A small network was shown many inputs. Here are its activations along a few directions, one row for each input.
In each table, some parts of the input vary, and every possible input appears once, in random order.
Descriptions start from the smaller parts, as in this example, which fits no table here: one of 8 places around a ring, together with either a single point or one of 11 places along a line or (one of 2 separate values, together with one of 6 places along a line).
Shared parts are said once, and a part with two or three values counts as separate values.
In the rows, zero is written as 128.

Other details of the inputs vary at random and push rows far along two fixed directions, the same in every table; ignore that.

Table:
r1: [119 129  54 164 106 183  81 143 109 146 121 164  88 122]
r2: [119 125  39 156 120 183  63 133 110 150 134 166  85 118]
r3: [ 95 127 144 188  84 168 116 159 131 126 107 156 105 106]
r4: [131 126 154 101 160  86 158 121 143 136 140 106 153 136]
r5: [117 124  85 180 108 190  94 130 138 140 117 159  97 135]
r6: [157 138  57  83 165 101 143 109 121 157 134 122 134 168]
r7: [142 134 222  98 130  74 185 128 148  99 127 101 168 125]
r8: [103 128 214 112 143  68 182 149 137 125 127  91 158 105]
r9: [147 135  46  79 182  86 136 120 115 174 144 116 123 152]
r10: [ 99 116 228 178  87 177 111 136 145  81 115 123 146  97]
r11: [134 133 148 107 148  86 174 126 143 137 126 110 151 149]
r12: [111 127 218 173  74 179 116 143 121  73 100 116 153  99]
r13: [162 129  67 144 106 200  78 104 126 111 125 163 108 149]
r14: [ 97 126 208 117 116  44 186 148 108 124 127  95 139 101]
r15: [ 78 122 215 190  79 158 120 168 131 101 111 136 124  76]
r16: [145 125  45 153 120 201  72 110 121 134 125 156 107 152]
r17: [161 144 151  73 138  76 179 118 126 112 123 108 157 146]
r18: [148 140 217  86 123  78 179 130 126  88 120  93 173 119]
r19: [120 120 231 165  79 176 112 126 150  65 118 134 142  99]
r20: [139 126 164 161  92 174 117 122 148  93 118 147 129 130]
r21: [138 129  60  78 179  94 123 117 117 165 149 116 122 140]
r22: [167 136  88  88 156  97 154 103 148 143 139 136 130 169]
r23: [120 122 217 110 124  62 181 119 120 105 127  84 161 126]
r24: [111 117  50 164 129 180  63 130 132 159 143 173  79 122]
r25: [157 130 131  81 162  83 155 105 148 130 148 120 145 147]
r26: [175 124  57  73 165  77 136  75 125 147 159 130 116 175]
r27: [124 123  63 157 121 193  67 123 116 135 129 150 100 123]
r28: [127 127  60 162 114 194  79 128 115 138 120 152  99 133]
r29: [123 139 112  91 153  67 158 150 109 156 133 112 131 120]
r30: [ 82 125 214 193  75 158 125 171 131 103 105 136 124  81]
r31: [178 135  53  57 177  93 129  92 126 145 154 127 132 161]
r32: [ 98 134 208  97 130  60 172 164 110 120 125  92 153  86]
r33: [121 130 218 111 139  74 184 138 143 116 124  90 171 124]
r34: [ 98 116 158 176 105 180  93 137 139 115 124 138 116 102]
r35: [101 124 121 181  99 166 108 154 130 137 118 157 101 112]
r36: [104 121 152 186  96 180 110 145 137 118 111 141 116 114]
r37: [135 130 156  75 160  76 156 121 122 125 137  91 162 129]
r38: [146 140  43  80 173  86 149 122 115 174 135 121 121 159]
r39: [101 134 137 175  77 172 111 160 110 116 102 148 110 101]
r40: [176 131  50  57 176 102 116  88 127 144 157 131 127 160]
r41: [132 121  82 103 159  79 141 106 115 161 146 115 113 148]
r42: [146 128  86 101 169  98 149 113 142 160 141 123 134 164]
r43: [104 121 155 184 100 179 103 142 138 118 115 139 117 109]
r44: [142 122  56 143 130 191  67 105 122 131 134 149 112 142]
Description of these inputs: one of 4 places along a line, together with either a single point or (one of 2 separate values, together with one of 5 places along a line).
- The inputs of r14 and r26 match in every part but the place on the line of 4. If r35 is changed in the same way as r14 into r26, which row does it become? => r20
- The inputs of r18 and r12 match in every part but the place on the line of 4. If r19 is changed in the same way as r18 into r12, which row does it become? => r10
- Start at r34 and move only the place on the line of 5, one step at a time. The first step leads to r8. Which rows follow, in order? => r43, r36, r5
- Which other rows does r24 become when the choice among 2 separate values takes its other values? List them by row number. => r32
